These are the activations of a small network on made-up records, seen along a few directions, one row for each record.
Records have a field called H. Each example row is followed by its value.
The largest differences between rows may come from other fields.
In the rows, zero is written as 500.
Strong random noise was added to every row along 2 fixed directions; ignore it. To show where, here is one row again and again, with new noise each time:
482 550 167 435 487 540 465 418 642 481 523 481 486 623 535 534
420 486 369 508 452 537 628 433 494 569 398 608 305 561 403 543
539 369 645 552 610 304 457 490 228 614 559 564 562 338 480 463
491 371 658 569 563 354 552 483 232 636 479 619 441 364 416 484

511 489 345 241 528 520 658 490 811 398 457 727 437 651 303 512 => h6
445 556 511 430 452 509 514 454 473 547 483 482 386 562 488 552 => h8
642 401 773 611 745 189 260 610 140 630 653 389 822 284 671 387 => h8
526 497 386 587 439 559 379 413 533 398 568 363 541 584 520 460 => h2
493 491 299 307 453 575 499 498 868 332 496 633 374 633 373 563 => h7
422 433 731 510 500 375 555 511 263 587 488 512 399 380 458 518 => h5
542 475 578 538 544 485 583 522 448 602 434 560 348 512 472 420 => h1
506 486 735 654 481 528 604 551 361 606 473 529 464 370 475 446 => h4
483 413 486 450 628 369 449 506 462 520 543 564 531 489 468 520 => h1
471 375 818 574 644 308 494 538 261 524 558 523 676 320 427 388 => h4
557 320 737 487 449 401 602 542 402 535 478 637 512 352 336 483 => h2
482 399 791 585 523 453 624 557 262 534 525 630 374 328 458 500 => h3
482 455 686 777 498 525 373 547 137 693 620 291 493 317 714 408 => h5
489 587 325 490 377 656 596 438 709 362 343 506 347 745 420 495 => h2
430 562 504 531 497 531 564 481 521 446 470 501 494 533 450 428 => h4
476 414 751 677 544 405 626 545 185 726 356 532 431 377 455 480 => h8
304 586 524 535 367 652 783 477 538 520 264 586 205 526 322 516 => h3
491 465 554 483 549 470 490 459 469 511 456 664 498 356 438 506 => h6
627 454 507 456 703 363 199 561 436 536 713 338 804 381 700 350 => h1
428 692 266 470 329 663 706 439 719 512 334 430 218 729 464 570 => h5
511 552 230 327 437 672 499 420 790 330 393 471 533 747 418 561 => h7
419 602 382 504 457 587 577 548 572 463 452 544 462 570 492 543 => h3
465 631 310 471 408 761 594 335 663 458 438 526 298 686 386 592 => h6
584 343 714 491 573 395 431 436 332 426 540 553 558 416 432 534 => h7

Which value of H does each new row have?
385 550 416 692 308 700 701 418 439 626 354 449 164 570 614 522 => h5
655 384 747 512 538 261 560 558 380 494 501 670 561 401 338 507 => h2
500 511 587 522 496 515 560 556 517 510 536 546 526 478 491 448 => h4
515 557 441 398 535 505 516 520 601 479 453 674 501 513 369 473 => h6
627 483 676 513 598 371 485 593 396 480 612 503 628 408 574 421 => h3
641 573 282 494 614 380 267 500 531 457 682 317 725 568 726 458 => h8
494 466 349 439 439 540 532 407 633 327 461 495 484 644 425 524 => h2
546 673 156 383 469 710 373 334 762 375 613 402 571 719 562 558 => h6
